Each row below holds a small network's activations on one input, seen along a few directions.
Each table varies a few parts of the input and shows all the possible inputs, shuffled.
A made-up example of a description, with smaller parts first: line(6) and (point or line(9) or (values(2) and ring(8))).
Shared parts are said once, and a part with two or three values counts as separate values.

Other details of the inputs vary at random and push rows far along three fixed directions, the same in every table; ignore that.

Rows:
r1: [  4  -5 -14  11  -3  -9  36  -6 -18   8  -4   3]
r2: [ -8  -1  -6  36   1 -10  19   1 -23  11   4 -16]
r3: [ 14  13   1  28   1 -12  21  -2  20 -16  34  39]
r4: [  5 -22  18 -41  -9   5 -37  14  16 -20  -5   8]
r5: [ 23 -14  24 -16 -11  14 -49  12  39 -14  -4   1]
r6: [-35  64 -30 -32  13  36  37 -16  -5  -1  -2  30]
r7: [  7   7   1  37 -16 -23   2  15  18 -13  36  31]
r8: [ -4 -48   3  10  11 -20   7   4 -39  26 -31 -72]
r9: [ -4   2  -3 -26   6  21 -18  -2  -6  -8 -18 -23]
r10: [-22  39 -30 -31  19  21  25 -12  -3   4  -8  24]
r11: [ 11 -11  -6  39  -4 -18  11  -1 -24   5   1   3]
r12: [-17 -18  15 -21   9  12   0 -20 -21  27 -27 -50]
r13: [-20  -4   9 -31  18  21  -9 -13 -17  -1 -19 -32]
r14: [ 13 -25  -6  -7   0   0  10   6   0   4   0 -25]
r15: [-13  49 -14 -15   0  26   2 -21  -5   8 -11  43]
r16: [  6 -11  17 -34  -1  -2 -43  22  34 -25   3  15]
r17: [ 16 -19  16 -30 -12   4 -44  19  33 -28   9   1]
r18: [ 10   5   6  35 -10 -27   2   0  17 -17  38  32]
r19: [ 19 -16  13  64 -16 -30  11  11   2  20  17  -8]
r20: [ -6  14 -14  22   5  -9  17 -12 -16  31 -11  -3]
Description of these inputs: line(4) and values(5).
The inputs of r9 and r13 match in every part but the values(5) part. If r14 is changed in the same way as r9 into r13, which row does it become?
> r3
Which other rows does r4 become when the values(5) part takes its other values? List them by row number.
> r7, r16, r17, r18

Rows:
r21: [-22  22   5 -25   4  -6  21 -38  -9  24 -23 -23]
r22: [-42  64 -20   8  14  17 -18 -16  18 -45  26  73]
r23: [-20  11 -14  53  18  11  37 -31 -14  26   3  -7]
r24: [-16  21 -11  29   7 -12  35 -34  -5  52   3   3]
r25: [-13  22 -13  11  -1 -21  28 -44 -34  29  16  -1]
r26: [ 59 -67  18  56   3 -30 -22  25  34   5   1   9]
r27: [-18  49  -2  19   8   5  32 -19  -4  47   6  25]
r28: [ 48 -73  23  34 -42 -34 -30  14  11 -11  22  -4]
r29: [ 32 -11 -26  68 -17 -39  13 -11 -19  10  36 -22]
r30: [-34  16 -43  12 -20 -16  20 -19 -34  16 -10  13]
r31: [  9  -3 -16  19  -8 -14  14 -14  -7  13 -15 -55]
r32: [-17  -4  29 -38  14  35 -23 -15  18 -30 -25 -26]
r33: [-15  20 -35  22  17 -20  24   3 -51  14 -18  14]
r34: [-34   6 -45 -55  -6  13  80  -6 -24   5  -4  -6]
r35: [-41   9 -42 -25   8  -3   0 -15 -41  22 -27 -63]
r36: [-42 -21  12 -55   9 -15 -24 -12 -19  19 -26 -49]
r37: [ 17 -47  59  -5  -9 -30  -9  14   2  20 -19 -62]
r38: [ 35   2 -25  11  10 -22  44  31  36 -48  49  81]
r39: [ 48 -24  -6  70  -4 -48  21  -1   4  -5  -1  15]
r40: [ -5  24 -25  21 -25   2  35 -18 -49  24   5  14]
r41: [ 12 -16  13  13 -29  -6  13   8  -9  12 -22 -17]
r42: [ 62 -14  25  17  -3  -7 -50  34  31 -43  29  67]
r43: [-17  79   6  13  10  37   7 -13  23 -38  15  65]
r44: [  0  -6  -1 -38   2  22 -18   1 -32  13 -13 -64]
r45: [ -1 -18 -11 -80   9  19   9  30  29 -32  11 -36]
r46: [ 15  70 -16   3  12  19   8  -4  16 -25  -8  81]
r47: [-12 -43  47  -6   7   0 -55  36   9 -33   1 -26]
r48: [ 40 -36 -18  57   1 -43  17 -11 -35   9   9  -2]
r49: [-16 -20  36 -16  22  45 -16   7   2  10 -22 -39]
r50: [ -2  23  -3 -56  11  56 -53   1  54  -7 -13   5]
r51: [-21  14  -2 -53   4  21 -51  26   4 -14 -15 -25]
r52: [-40  29 -17 -58  29  39  46  -1  14 -43  24  23]
r53: [-10  18   5  32   8  12  16 -14 -35  -6  21   1]
r54: [ -7  -7  10 -64 -10  54 -44   0  43   1 -30  20]
r55: [ 12  18  16 -12 -20  40 -33  21  49  -5   2  64]
r56: [-12  17 -12  36   8   4  17 -34 -26 -10  26   9]
r57: [-23 -24   9 -78  14  -6  38   7   7   0   8 -34]
r58: [ 18 -29  12   2 -31  -8  -9  -1  18  -5 -18  -6]
r59: [-38 -24  30 -55   8 -11 -24   9 -30  25 -29 -61]
r60: [ -9  31  -2  20  -2 -19  33 -26 -43  33  20   3]
r61: [ 21  50  10 -14  -9  26 -37  19  55 -37  10  36]
r62: [ -5 -28  10   0 -28 -15 -26  30  -7  -3  -7   1]
r63: [ 26 -22   5  23  16   3   3  17  -6  26 -23  -2]
r64: [ 45 -39  18  64 -13 -20 -15  36  24  22  16 -34]
r65: [ 32 -38   6  21   1 -38 -52  32  30 -37   9  40]
The inputs of r64 and r55 match in every part but one. If r35 is changed in the same way as r64 into r55, which row does it become?
> r30
The inputs of r52 and r34 match in every part but one. If r56 is changed in the same way as r52 into r34, which row does it become?
> r28
What do these inputs look like to the network?
> values(5) and (point or (values(2) and line(4)))
Which other rows does r44 become when the values(5) part takes its other values? List them by row number.
> r40, r42, r53, r60
Which other rows does r31 become when the values(5) part takes its other values? List them by row number.
> r21, r32, r39, r58
